A small network was shown many inputs. Here are its activations along a few directions, one row for each input.
In each table, some parts of the input vary, and every possible input appears once, in random order.
A made-up example of a description, with smaller parts first: one of 4 places along a line, together with either a single point or one of 11 places around a ring or (one of 3 separate values, together with one of 5 places around a ring).
Shared parts are said once, and a part with two or three values counts as separate values.

Other details of the inputs shift rows strongly along two fixed directions, in all tables alike. That doesn't count.

Table:
R1: [  8  13   9  55 -11 -20  50   2  -4  13 -46]
R2: [  4   7   3  43 -12 -11  53   1   7  -1 -33]
R3: [ -4  -3  -8 -21  -1  10 -23  -3  -7 -20  22]
R4: [ -2  -3  -2 -14  -5  13 -15 -24   9 -10  29]
R5: [-13  13  15 -14   7   1 -11   3 -13  10  -6]
R6: [  4  -4 -13  48  -3 -11  49   2   5   7 -34]
R7: [  5 -11   9 -19   6   0 -24  15  -3   4   2]
R8: [ -2   2  22 -27  15  -1 -31  11  -7  18  -5]
R9: [ -5  -3  18 -13  -2 -16 -22  22 -24  15 -10]
R10: [-12   1   1  47 -15 -17  47   6   4   9 -59]
R11: [  2  -2  18 -15  10 -13 -28  22 -13  17 -18]
R12: [ 11 -19 -38  29 -11  18  48 -34  36 -35  21]
R13: [  6  -8 -15  -5   3  20 -18 -20   9 -34  27]
R14: [  3 -23 -30 -13 -14  19  -4 -21  31 -27  36]
R15: [  0  -8  -3 -26  -3  16 -13 -13  15  -3  26]
R16: [ -7  10  20  -7  14   3 -14   8 -12   9 -13]
R17: [  8 -17 -11 -14  -1  27  -7 -26  29 -20  31]
R18: [-11  -5  14  47 -15 -16  45  -2  10  17 -55]
R19: [  6 -10  -5  -4  -2  21 -13 -32  19 -22  31]
R20: [ -9   0   9 -21   2 -16 -24  24 -11  21 -15]
R21: [ 12   6 -19   0  -3  11   2 -30   7 -23  41]
R22: [  6  14 -16  -8   7   5 -14  -9 -11  -9  32]
R23: [  3  -6 -28  -7   2  24  14 -25  15 -30  44]
R24: [  5  33  23 -13   3   2 -22  29 -22  21 -14]
R25: [ -3  14   4 -12  18  -2 -21  24 -25  10   6]
R26: [  9  -5 -27  28 -15  14  49 -39  30 -34  21]
R27: [-12   2  16 -13   1 -19 -25  25 -19  21 -12]
R28: [  3   1 -28  -5   8  19   0 -19   4 -22  39]
R29: [  1  -1  21 -15  10 -11 -37  20 -21  11  -3]
R30: [-12   0  16 -21   6  -7 -19  14  -2  19 -14]
R31: [  6  -2  -1  40  -9 -17  55   0  10   3 -31]
R32: [  8  11  -8  -5   8 -10 -17   9 -16   7  13]
R33: [  2   0 -10  21  -2   6  32  -1   6 -10  -5]
R34: [  5  21   2   3   8  -9 -13  15 -23   9   0]
R35: [ -7   5  17 -31   7  -4 -25   6  -8  21  -1]
R36: [-18   7  11 -13   9   2 -15   9  -7   4  -8]
R37: [-10 -11  11  38 -15 -12  51   6  19  21 -58]
R38: [ 18  -4 -27   4  -4   9   0 -30  16 -27  44]
R39: [ -3  -9  13 -22  -2  -9 -16  28 -14  17 -11]
R40: [ -4  -3  15 -25   1 -16 -26  26 -19  20 -15]
Description of these inputs: either a single point or (one of 3 separate values, together with one of 5 places around a ring) or (one of 4 places along a line, together with one of 6 places around a ring).
Q: Which other rows does R3 become when the place on the line of 4 takes its other values? List them by row number.
A: R9, R39, R40
Q: Which other rows does R34 become when the choice among 3 separate values takes its other values? List them by row number.
A: R22, R32
Q: Which other rows does R38 become when the place on the ring of 5 takes its other values? List them by row number.
A: R6, R12, R31, R32

Table:
R41: [  5  -2 -28   7   0  28  19 -34  27 -35  36]
R42: [  6   4 -10  39 -13 -13  35  -7  -2  -3 -15]
R43: [ -1  12   3 -24  16   6 -18   4 -12   1  24]
R44: [ -9 -12  -6 -26   3  18 -31 -23  20 -13  25]
R45: [ -9 -12   1 -12  -9  -7  -6  11   2   9  -6]
R46: [ 16  -3  15   0   8 -21  -7  27 -16  30 -18]
R47: [ -1 -16   0  38 -11  -7  29  -5  15  -3 -46]
R48: [  3  14   1  42 -13 -11  40 -13   3   6 -32]
R49: [ -5  28  12 -23  11  -4 -33  16 -27  16   4]
R50: [ -1   7 -11 -17  12  25  -6  -6   3 -16  33]
R51: [  5  -1 -26   3   4  20  13  -7   8 -25  25]
R52: [-12 -17   9  17 -11 -15  23  12  -3  14 -45]
R53: [ -4  -9   2 -47  -2  11 -27  -3  16  -3  32]
R54: [ -9 -10  -2 -30   8   0 -43   6  -3   0  13]
R55: [  1  15   5 -18   7   0 -24  -3 -16   0  26]
R56: [  7   1 -13  10  -4  10  13 -31  14 -23  27]
R57: [ -8 -15  -5 -31  -9  18 -21 -16  22  -8  35]
R58: [ -5  15  19   6  11 -14   8  17 -19  20 -18]
R59: [  5   0  -8  44  -5 -13  46   0   1  -2 -24]
R60: [ -1  11  11 -25  17 -14 -34  23 -31   8  21]
R61: [  3   5  -9 -20  14   3 -18  10 -14  -6  31]
R62: [ -5 -29 -22  -7 -14  31   6 -45  36 -31  29]
R63: [ -3  24   9   7   4 -19  -6  28 -31  24 -27]
R64: [  0  19   6 -23  10 -12 -37  20 -32  10  14]
R65: [-13   1  36   1   9 -12 -10  22 -11  28 -47]
R66: [  9  -8   4  31 -15  -2  17   0   9  -7 -35]
R67: [  2   1 -13  34  -1  -2  41   4   3  -2 -19]
R68: [ -3 -12   5   2 -13 -16  19  16   8  13 -29]
R69: [ 29 -19 -24  29 -17  18  36 -49  45 -23  19]
R70: [ -2   7  37  -7   4  -4 -21  24 -16  21 -34]
Q: What is each input in this table made of?
A: one of 2 separate values, together with either a single point or one of 6 places along a line or one of 8 places along a line
Q: The inputs of R69 and R46 match in every part but the choice among 2 separate values. If R55 is changed in the same way as R69 into R46, which row does it become?
A: R42

Table:
R71: [ -6   5  19  20  -4  -2   8  -7  -5   6 -25]
R72: [ -3  -1  11 -30   5 -12 -23  35 -15  16   2]
R73: [  0  25   2  20   8  -5  24   3 -13   4 -13]
R74: [ -1  -3  17 -27  16  -5 -20  29 -18  17   3]
R75: [  3   5  15 -20  11 -18 -24  22 -21  22  11]
R76: [-18   9  22 -28  11   3 -24  20 -11  15  -3]
R77: [ 19 -15 -22 -13  -8  14 -22 -26  11 -33  46]
R78: [  8  17 -19 -20   5  17 -22  -4  -9 -21  46]
R79: [ -1  -2  11   8  -8  -2  13  11   2  10 -29]
R80: [-15   1   9  10  -2  -2  16  -2   1  17 -23]
R81: [ -6  -8  -1  23 -17   5  28  -8  15  -4 -33]
R82: [  5   9 -16  35   2  -4  41  -8   0 -12  -6]
R83: [ 13  -5   7  15   7  -7  10  14  -2  13 -20]
R84: [ -4  -9   7  17   2  -7  30   4   6   6 -29]
R85: [ 19 -10 -13 -16   2  14 -19 -22   7 -24  50]
R86: [ -6  18  22 -21  12 -12 -28  10 -16  21   4]
R87: [  6   8  16 -19   9  -2 -36  24 -16  16  -7]
R88: [-10   1   3   6 -11  -8  13   1   0  16 -27]
R89: [ 10  -8 -13 -15   5  13 -20 -29  11 -30  45]
R90: [ -1   0 -14 -17 -11  10 -28 -23   9 -19  34]
R91: [ 15   9 -29  41 -11  16  50 -30  20 -24  13]
R92: [  6 -16 -28 -25  -6  12 -14 -18  14 -19  44]
R93: [-12 -13   7  20  -1  -3  27   5   3   5 -33]
R94: [  6   6   2 -20   5  15 -27 -25   5 -19  36]
R95: [ -3  -8   8  32  -5  -8  22  -7   0  -1 -26]
R96: [-13 -10   1  18  -4  -9  27   0   2  13 -25]
R97: [ 12 -18 -25  24 -16  11  46 -25  37 -25  10]
R98: [ 10   8  18  17  -4  -7  12  -2  -5  13 -20]
R99: [-13   8  15 -31   1  -4 -28  25 -11  14  -6]
R100: [-12  27  14   2  15  -6  -2  22 -31  14 -15]
R101: [ -4  12  25 -13   7 -10   0  29 -11  30 -20]
R102: [  9 -17 -27 -14  -1  18 -29 -16  16 -33  34]
R103: [  1  13 -28 -12   1  22 -18 -17  -1 -33  44]
R104: [ -4 -12 -20 -12   0  12 -21 -26  13 -26  47]
R105: [-10  13  18 -30  15  -6 -21  12 -15  25   2]
R106: [  1   2  10 -20   3 -21 -30  23 -22  19   5]
R107: [-17   3  24 -26  13   7 -27  18 -16  14  -7]
R108: [-10  -6   3   2  -8 -14  10  20   0   9 -25]
R109: [ -4   8  20 -11  -3 -11  -4  29  -9  22 -22]
R110: [ 11   4  12  18   3   0  10   7   2  14 -25]
R111: [  4   6   7  24 -17 -15  18   0   0  16 -26]
R112: [ -6   2  15   7   3   1  18   2   4   8 -26]
R113: [ -2   4 -17  38  -1   0  39  -8  -2 -15  -9]
R114: [ -4   1  12  20   3   6   5   3   2   7 -30]
R115: [ -9   3  12 -29  17 -13 -19  18 -17  23   4]
R116: [ -3 -20 -23 -23  -5  18 -19 -14  15 -31  33]
R117: [ 11   8 -20 -18  13  11 -17   0 -12 -17  52]
R118: [ 15 -14 -12  33 -10  -3  25  -4  15  -5 -23]
R119: [ 14  -2  -2  36 -21  -1  29 -20  14  -7 -22]
R120: [  3  -4  -9  24 -19  -3  36 -15  16   5 -21]
R121: [  1  15  20 -20   8 -11 -26  15 -19  25   7]
R122: [  2   3 -35 -12   3  13 -17 -10  -5 -34  46]
R123: [-14  -7   7   7   0  -7  15  14   2   8 -22]
R124: [ -3   4  -2 -34   8  17 -21  -9  12 -13  35]
R125: [ 14  -3 -37  43 -15   6  46 -22  14 -29   9]
R126: [ 15 -18 -27  35  -7  15  35 -36  37 -32   4]
R127: [  4  -2  -5  24 -11   0  40 -17  17   9 -14]
R128: [ -5   7  15 -20  15 -19 -26  17 -19  18   6]
R129: [-11   6  12  19  -6  -7  10  -5   0  12 -19]
R130: [  1  -4   4   5   2 -14  19  11  -5  23 -13]
R131: [ -3   1  14 -19   5 -16 -36  18 -24   9  -4]
R132: [ -9   2  13  -5  -2 -27 -17  23 -21  20 -19]
R133: [ -1   5  13  17 -13  -9   3  -3  -6   5 -30]
R134: [ -9   4  16 -30  17 -11 -19  27 -13  16   2]
R135: [  0 -11   4   7  -5  -9  14  17  -2   9 -24]
R136: [  8  -9 -12 -21   0  30 -11 -22  20 -23  43]
R137: [ 15 -10 -23  38 -11  23  36 -43  42 -31   1]
R138: [ -3  -8   7  19   7  -3   5  10  -2   6 -26]
R139: [  4  -3 -12 -22   1  21 -40 -10   8 -20  25]
R140: [ -7 -10 -17 -32   0   3 -26  -3   0  -7  27]
Q: The inputs of R97 and R101 match in every part but one. If R89 is changed in the same way as R97 into R101, which row does it become?
A: R94
Q: The inputs of R111 and R106 match in every part but one. If R139 is changed in the same way as R111 into R106, which row does it become?
A: R102
Q: What is each input in this table made of?
A: one of 2 separate values, together with one of 5 places around a ring, together with either a single point or one of 6 places around a ring
Q: Which other rows agree with R108 in the choice among 2 separate values and the place on the ring of 5? List them by row number.
A: R102, R116, R122, R131, R132, R140
Q: Which other rows does R139 become when the place on the ring of 6 takes its other values? List them by row number.
A: R81, R88, R90, R99, R133
Q: Which other rows agree with R93 in the choice among 2 separate values and the place on the ring of 5? List them by row number.
A: R95, R96, R104, R113, R123, R138
Q: Which other rows does R128 become when the choice among 2 separate values takes its other values? List them by row number.
A: R86
